Each row below holds a small network's activations on one record, seen along a few directions.
Each row is followed by the record's values for the fields Moz, Maf, Sipa, Vumeg, Mazom.
Not every record has every field; a missing one is written none.
Other fields move the rows too, some of them a lot.
In the rows, 500 means zero.
Random noise pushes rows far along 3 fixed directions. That doesn't count. These rows show it; they differ only by the noise:
[625 438 353 303 300 593 530 540 634 601 425 622 472 655 545 576 631 459]
[586 470 226 254 352 680 586 430 626 539 511 516 349 545 590 487 598 458]
[516 485 282 321 442 701 576 392 614 510 524 453 315 517 549 475 536 487]
[444 460 687 571 509 564 428 548 608 600 356 537 507 701 354 643 480 551]
[559 453 575 435 328 551 446 603 635 672 330 619 542 748 427 653 605 494]

[497 545 461 424 436 675 538 434 572 623 425 476 363 584 438 510 559 548] : {Moz: s4, Maf: u2, Sipa: g1, Vumeg: none, Mazom: none}
[622 483 510 432 304 340 433 652 422 576 493 546 671 593 468 579 597 396] : {Moz: s5, Maf: u4, Sipa: g2, Vumeg: none, Mazom: none}
[483 353 514 599 715 407 542 476 505 266 592 626 551 379 627 491 359 531] : {Moz: s3, Maf: u1, Sipa: g3, Vumeg: none, Mazom: none}
[433 412 708 605 585 437 446 588 590 483 418 583 574 635 473 644 395 503] : {Moz: s2, Maf: u1, Sipa: g3, Vumeg: none, Mazom: none}
[455 543 460 521 541 570 581 407 561 484 469 567 427 338 645 362 540 576] : {Moz: s1, Maf: u1, Sipa: none, Vumeg: e2, Mazom: k2}
[468 495 680 630 584 426 469 522 492 480 472 577 559 470 539 516 452 536] : {Moz: s3, Maf: u2, Sipa: none, Vumeg: e2, Mazom: k5}
[664 339 393 400 461 469 567 569 598 446 470 792 566 598 618 574 551 495] : {Moz: s4, Maf: u1, Sipa: g2, Vumeg: none, Mazom: none}
[501 502 529 482 419 399 503 545 559 499 474 619 576 413 737 467 557 448] : {Moz: s5, Maf: u1, Sipa: none, Vumeg: e2, Mazom: k5}
[465 430 485 412 441 377 470 528 553 402 586 464 536 429 692 537 459 352] : {Moz: s5, Maf: u1, Sipa: g1, Vumeg: none, Mazom: none}
[556 385 554 466 449 291 452 618 558 416 515 654 659 509 701 598 490 397] : {Moz: s5, Maf: u1, Sipa: none, Vumeg: e1, Mazom: k1}
[480 471 602 738 710 443 518 505 404 421 482 607 614 427 409 439 439 641] : {Moz: s1, Maf: u3, Sipa: none, Vumeg: e2, Mazom: k2}
[535 599 418 478 460 623 502 447 429 604 478 399 429 529 334 451 574 562] : {Moz: s1, Maf: u4, Sipa: none, Vumeg: e1, Mazom: k4}
[427 539 787 587 414 330 369 622 510 582 426 496 631 531 564 587 497 422] : {Moz: s5, Maf: u2, Sipa: none, Vumeg: e2, Mazom: k2}
[491 443 430 433 509 420 453 511 458 384 639 361 514 475 487 532 430 383] : {Moz: s5, Maf: u3, Sipa: none, Vumeg: e1, Mazom: k4}
[532 522 531 543 427 398 477 580 458 538 465 570 630 472 530 467 574 488] : {Moz: s5, Maf: u3, Sipa: none, Vumeg: e2, Mazom: k5}
[401 579 670 534 452 482 349 540 439 601 491 239 499 618 262 601 461 438] : {Moz: s5, Maf: u4, Sipa: none, Vumeg: e1, Mazom: k4}
[541 463 544 589 585 486 517 564 436 502 466 575 576 612 328 555 449 571] : {Moz: s2, Maf: u4, Sipa: g3, Vumeg: none, Mazom: none}
[509 481 154 269 514 732 645 292 604 400 642 404 222 392 660 395 488 464] : {Moz: s4, Maf: u1, Sipa: none, Vumeg: e1, Mazom: k1}
[545 435 420 447 459 361 488 549 439 399 615 485 594 435 576 494 492 387] : {Moz: s5, Maf: u3, Sipa: g2, Vumeg: none, Mazom: none}
[446 574 701 506 359 543 371 553 555 703 363 405 490 669 367 622 556 485] : {Moz: s3, Maf: u2, Sipa: none, Vumeg: e1, Mazom: k4}
[539 567 534 341 148 409 348 638 508 690 463 337 583 641 477 599 651 284] : {Moz: s5, Maf: u3, Sipa: none, Vumeg: e1, Mazom: k5}
[231 553 832 727 690 601 441 454 603 557 376 397 419 564 366 553 348 599] : {Moz: s2, Maf: u1, Sipa: none, Vumeg: e2, Mazom: k5}
[385 560 344 510 645 560 567 330 422 354 669 293 364 248 562 316 420 498] : {Moz: s5, Maf: u3, Sipa: g2, Vumeg: none, Mazom: none}
[593 464 237 302 471 601 650 431 574 444 568 607 380 457 668 444 524 487] : {Moz: s2, Maf: u2, Sipa: none, Vumeg: e2, Mazom: k2}
[437 476 427 413 542 682 537 379 623 496 509 421 309 548 475 524 464 515] : {Moz: s4, Maf: u1, Sipa: none, Vumeg: e1, Mazom: k4}
[359 507 565 571 617 452 502 433 533 386 555 454 467 329 668 435 410 484] : {Moz: s5, Maf: u1, Sipa: g2, Vumeg: none, Mazom: none}
[483 435 743 635 590 308 391 628 494 442 453 592 660 562 486 637 402 516] : {Moz: s5, Maf: u2, Sipa: none, Vumeg: e1, Mazom: k5}
[575 280 617 784 851 274 521 597 381 231 536 806 763 480 417 547 335 652] : {Moz: s1, Maf: u3, Sipa: g1, Vumeg: none, Mazom: none}
[376 417 632 610 755 354 452 465 461 246 657 408 507 373 570 544 255 460] : {Moz: s5, Maf: u2, Sipa: g2, Vumeg: none, Mazom: none}
[458 587 521 516 437 458 484 500 473 544 494 442 523 404 551 410 562 470] : {Moz: s5, Maf: u3, Sipa: none, Vumeg: e2, Mazom: k5}
[486 539 482 544 481 433 501 514 431 492 529 472 572 393 539 419 528 480] : {Moz: s5, Maf: u3, Sipa: none, Vumeg: e2, Mazom: k2}
[572 477 556 540 487 453 451 567 422 535 477 529 584 614 330 574 517 520] : {Moz: s3, Maf: u4, Sipa: g2, Vumeg: none, Mazom: none}
[636 382 302 279 332 335 552 567 563 377 613 660 591 384 850 488 569 320] : {Moz: s5, Maf: u1, Sipa: none, Vumeg: e2, Mazom: k5}
[552 522 662 638 427 426 453 620 467 649 332 664 673 601 395 520 627 577] : {Moz: s1, Maf: u3, Sipa: g1, Vumeg: none, Mazom: none}
[580 476 321 458 585 529 561 435 394 383 630 472 454 431 457 435 466 517] : {Moz: s3, Maf: u4, Sipa: g2, Vumeg: none, Mazom: none}
[273 656 504 532 601 728 529 270 568 530 503 251 221 339 537 345 469 559] : {Moz: s1, Maf: u1, Sipa: g2, Vumeg: none, Mazom: none}
[516 406 451 398 421 341 479 556 540 384 596 521 577 423 732 536 475 343] : {Moz: s5, Maf: u1, Sipa: g3, Vumeg: none, Mazom: none}
[532 577 413 360 340 687 526 446 576 673 421 445 348 596 467 506 617 504] : {Moz: s4, Maf: u2, Sipa: g3, Vumeg: none, Mazom: none}
[464 532 556 623 630 541 528 499 433 496 487 488 507 523 364 482 418 586] : {Moz: s2, Maf: u4, Sipa: none, Vumeg: e2, Mazom: k5}
[561 465 312 361 385 405 506 522 441 417 644 414 543 410 608 462 524 350] : {Moz: s5, Maf: u3, Sipa: g3, Vumeg: none, Mazom: none}
[496 521 422 386 409 437 506 482 502 452 595 426 471 373 700 460 506 379] : {Moz: s5, Maf: u2, Sipa: g3, Vumeg: none, Mazom: none}
[397 559 596 522 434 453 464 502 558 544 459 459 507 414 652 467 529 448] : {Moz: s5, Maf: u1, Sipa: g3, Vumeg: none, Mazom: none}

Here are new rows. What are their fields?
[397 470 670 575 531 328 433 546 531 411 546 484 587 396 685 519 416 394] : {Moz: s5, Maf: u1, Sipa: none, Vumeg: e2, Mazom: k5}
[490 458 402 591 713 597 583 404 440 369 574 494 433 435 411 417 405 602] : {Moz: s4, Maf: u3, Sipa: g3, Vumeg: none, Mazom: none}
[602 389 435 511 582 289 485 583 357 293 665 534 652 440 530 532 397 424] : {Moz: s5, Maf: u4, Sipa: g3, Vumeg: none, Mazom: none}
[369 524 710 573 536 396 381 525 487 474 529 333 516 481 504 576 390 421] : {Moz: s5, Maf: u2, Sipa: g3, Vumeg: none, Mazom: none}
[541 495 244 451 579 469 617 412 417 312 679 508 481 242 696 310 483 479] : {Moz: s5, Maf: u3, Sipa: none, Vumeg: e2, Mazom: k5}
[499 488 393 484 547 563 556 472 485 459 544 461 457 499 461 463 463 504] : {Moz: s2, Maf: u3, Sipa: g3, Vumeg: none, Mazom: none}
[502 421 718 832 761 324 488 591 396 375 453 734 734 446 446 482 404 654] : {Moz: s1, Maf: u3, Sipa: none, Vumeg: e2, Mazom: k5}
[385 540 551 569 647 464 491 422 472 381 585 385 437 334 606 442 378 498] : {Moz: s5, Maf: u2, Sipa: g3, Vumeg: none, Mazom: none}
[403 615 501 480 446 628 525 391 588 597 435 446 360 405 623 390 585 526] : {Moz: s1, Maf: u1, Sipa: g2, Vumeg: none, Mazom: none}
[440 318 731 705 773 330 446 551 518 282 527 645 629 505 511 618 299 541] : {Moz: s3, Maf: u1, Sipa: g2, Vumeg: none, Mazom: none}
[456 395 565 634 767 429 509 461 512 282 564 587 521 402 585 499 343 561] : {Moz: s1, Maf: u1, Sipa: none, Vumeg: e1, Mazom: k5}
[502 569 465 461 401 452 465 518 404 532 561 356 521 457 474 468 529 418] : {Moz: s5, Maf: u4, Sipa: g3, Vumeg: none, Mazom: none}
[429 526 583 483 413 574 497 520 621 629 388 505 470 589 515 546 531 485] : {Moz: s2, Maf: u1, Sipa: none, Vumeg: e2, Mazom: k2}
[405 459 534 515 589 419 423 482 450 370 643 287 497 464 435 545 363 403] : {Moz: s5, Maf: u3, Sipa: none, Vumeg: e1, Mazom: k4}
[411 571 342 390 558 672 562 291 521 432 627 283 237 343 579 390 451 484] : {Moz: s3, Maf: u2, Sipa: g2, Vumeg: none, Mazom: none}
[433 591 669 524 292 412 364 606 476 675 426 350 598 570 429 546 588 386] : {Moz: s5, Maf: u3, Sipa: g3, Vumeg: none, Mazom: none}
[667 448 341 521 559 463 597 513 384 433 531 694 590 452 475 427 551 600] : {Moz: s1, Maf: u4, Sipa: g1, Vumeg: none, Mazom: none}
[495 495 401 476 540 538 562 424 545 433 527 544 434 376 665 412 512 518] : {Moz: s1, Maf: u1, Sipa: g3, Vumeg: none, Mazom: none}
[581 524 291 405 474 569 545 436 402 469 606 398 428 452 443 434 527 484] : {Moz: s3, Maf: u4, Sipa: g3, Vumeg: none, Mazom: none}
[527 457 678 533 457 314 406 627 519 507 456 600 651 569 573 627 487 447] : {Moz: s5, Maf: u2, Sipa: none, Vumeg: e1, Mazom: k1}
[441 463 590 682 687 457 487 483 414 393 544 477 552 439 400 470 395 562] : {Moz: s3, Maf: u3, Sipa: g3, Vumeg: none, Mazom: none}
